Here are a small network's activations along a few directions, averaged over the inputs that share one value of a field.
Related values have similar rows: they may be neighbours, one step apart, or belong to one group.
In the rows, 500 means zero.
Strong random noise was added to every row along 3 fixed directions; ignore it. To show where, here is one row again and again, with new noise each time:
[510 703 567 586 420 372 283 684 444 513 542 829 609]
[648 431 442 395 572 283 676 539 493 781 670 362 657]
[624 450 580 647 454 527 420 442 477 415 629 567 569]
[742 195 656 805 459 788 466 148 493 155 683 373 482]
[532 453 461 617 322 404 440 527 590 656 820 557 714]


C, 12 values:
c7: [610 711 830 243 638 360 495 663 336 436  78 503 413]
c4: [618 307 491 573 314 967 555 357 483 387 570 286 430]
c10: [609 507 432 378 550 750 478 550 661 334 353 439 310]
c2: [513 497 720 521 561 631 478 359 598  62 189 182 255]
c8: [398 535 334 460 500 504 729 577 291 631 583 375 478]
c3: [351 270 530 426 482 733 461 425 700 349 333 386 380]
c1: [640 320 518 279 809 525 813 229 197 448 283 340 429]
c9: [452 587 360 574 705 393 731 437 382 450 262 425 191]
c5: [390 321 489 447 305 646 428 414 554 722 577 324 656]
c6: [319 126 327 789 389 646 523  13 725 406 876 411 518]
c12: [500 377 355 626 612 389 678 382 785 628 826 420 588]
c11: [642 334 631 757 457 706 318 306 461 182 665 503 511]
A value of C combines one of 3 hidden first parts with one of 4 second parts; all combinations occur once.
Changing only the second part turns c10 into c9. c3 has the same second part as c10; what does that change turn c3 into? -> c6
Changing only the second part turns c11 into c7. c1 has the same second part as c11; what does that change turn c1 into? -> c5

E, 16 values:
e11: [545 601 706 522 564 415 358 583 460 364 384 648 652]
e8: [348 348 468 786 343 610 340 248 682 241 515 573 463]
e6: [413 271 396 499 591 375 720 310 500 650 545 232 494]
e12: [314 471 560 640 434 601 362 458 716 324 520 637 390]
e3: [703 382 812 451 709 728 422 285 256  76 223 432 372]
e14: [591 388 415 565 353 330 566 536 700 752 974 413 691]
e2: [512 485 480 290 414 512 612 641 474 773 403 345 554]
e15: [417 678 456 475 543 557 414 575 650 452 396 540 392]
e4: [582 548 507 368 671 643 648 485 545 446 292 244 290]
e10: [324 632 248 505 329 285 570 614 464 832 733 706 690]
e5: [599 412 641 707 395 510 362 397 588 339 734 480 567]
e13: [407 488 552 514 197 656 212 525 511 509 572 659 675]
e1: [618 526 497 678 483 599 348 518 447 320 664 679 447]
e9: [556 337 468 474 322 712 615 428 536 411 528 178 422]
e16: [389 547 451 560 530 461 542 415 377 571 460 616 470]
e7: [618 541 316 381 707 351 765 650 362 753 536 520 550]
The values of E form a ring.
A walk along E starts at e6 and steps to its neighbour e8. Put e3, e14, e15, e10, e13 in the order it reaches them. -> e15, e13, e3, e14, e10
Which values are neighbours of e9? Give them in the order they are listed. -> e2, e4
What is the length, in steps, of the shortest route from e5 to e12? -> 8

N, 25 values:
n10: [594 444 586 561 287 591 209 598 461 507 605 697 618]
n8: [428 566 457 560 630 388 511 426 451 396 359 609 332]
n3: [501 652 666 381 466 413 351 689 507 628 552 420 580]
n24: [467 481 517 707 528 782 592 325 362 311 467 563 383]
n17: [332 596 644 476 581 435 431 488 340 385 288 580 552]
n5: [495 588 335 627 527 466 446 410 472 613 595 767 499]
n20: [455 349 414 175 770 423 703 548 325 705 155 351 462]
n9: [355 585 436 583 451 527 401 671 641 549 318 491 366]
n25: [637 711 657 523 604 367 304 690 353 415 430 802 472]
n13: [449 515 620 586 543 398 382 445 637 339 442 456 522]
n14: [608 637 491 713 562 572 390 581 432 225 492 715 408]
n12: [417 602 448 431 548  89 564 588 491 670 414 561 642]
n19: [629 488 591 578 611 835 462 504 523 174 309 552 235]
n22: [298 490 390 532 378 544 453 449 502 469 426 666 343]
n18: [539 864 493 326 684 212 545 848 533 577 384 672 382]
n23: [587 577 551 394 575 354 410 595 627 476 631 537 561]
n4: [642 362 476 455 669 358 656 316 375 604 600 449 531]
n7: [494 352 667 567 465 644 228 355 581 273 394 405 483]
n1: [682 662 517 306 432 563 508 606 289 518 302 592 448]
n11: [402 620 545 450 411 342 497 589 361 731 582 645 777]
n21: [594 374 589 451 356 782 591 431 545 323 561 208 476]
n15: [491 743 313 346 551 412 664 834 374 684 505 576 572]
n2: [324 531 430 618 168 513 439 621 379 655 615 562 678]
n6: [365 501 484 655 397 496 431 413 790 419 653 583 404]
n16: [384 511 513 372 465 648 467 447 648 518 410 501 526]
A value of N combines one of 5 hidden first parts with one of 5 second parts; all combinations occur once.
Changing only the second part turns n6 into n16. n8 has the same second part as n6; what does that change turn n8 into? -> n20
Changing only the second part turns n1 into n10. n2 has the same second part as n1; what does that change turn n2 into? -> n11
Changing only the second part turns n22 into n12. n19 has the same second part as n22; what does that change turn n19 into? -> n23
Changing only the second part turns n15 into n25. n9 has the same second part as n15; what does that change turn n9 into? -> n13

F, 16 values:
f3: [443 519 683 364 554 486 434 512 376 435 138 365 497]
f11: [750 413 773 653 805 515 568 227 331  66 443 503 361]
f9: [396 719 408 630 462 600 514 547 373 291 272 742 313]
f6: [548 430 664 447 430 773 482 398 361 418 377 364 549]
f16: [430 337 497 465 379 505 496 402 852 540 572 311 531]
f13: [741 629 696 626 546 389 377 603 430 352 597 673 510]
f14: [634 430 435 311 450 511 518 709 413 675 654 448 652]
f2: [441 643 517 504 561 635 321 477 670 315 418 547 295]
f1: [468 685 361 364 651 485 617 699 620 559 327 463 348]
f12: [556 505 428 449 806 412 724 385 189 514 151 556 258]
f7: [404 827 525 434 793 170 373 683 238 417 256 944 506]
f8: [229 599 547 304 361 224 353 713 665 710 391 550 612]
f5: [787 599 656 515 631 498 353 656 316 322 424 590 429]
f10: [624 304 404 445 759 709 956 287 464 444 428  45 178]
f15: [635 575 582 286 447 632 497 597 319 546 343 547 573]
f4: [256 476 309 700 415 327 414 447 542 798 729 762 695]
The values of F form a ring.
A walk along F starts at f1 and steps to its neighbour f10. Put f9, f14, f8, f5, f15 in the order it reaches them. -> f9, f5, f14, f15, f8
What is the length, in steps, of the shortest route from f16 to f11? -> 8
Which values are neighbours of f4? Give them in the order they are listed. -> f12, f7
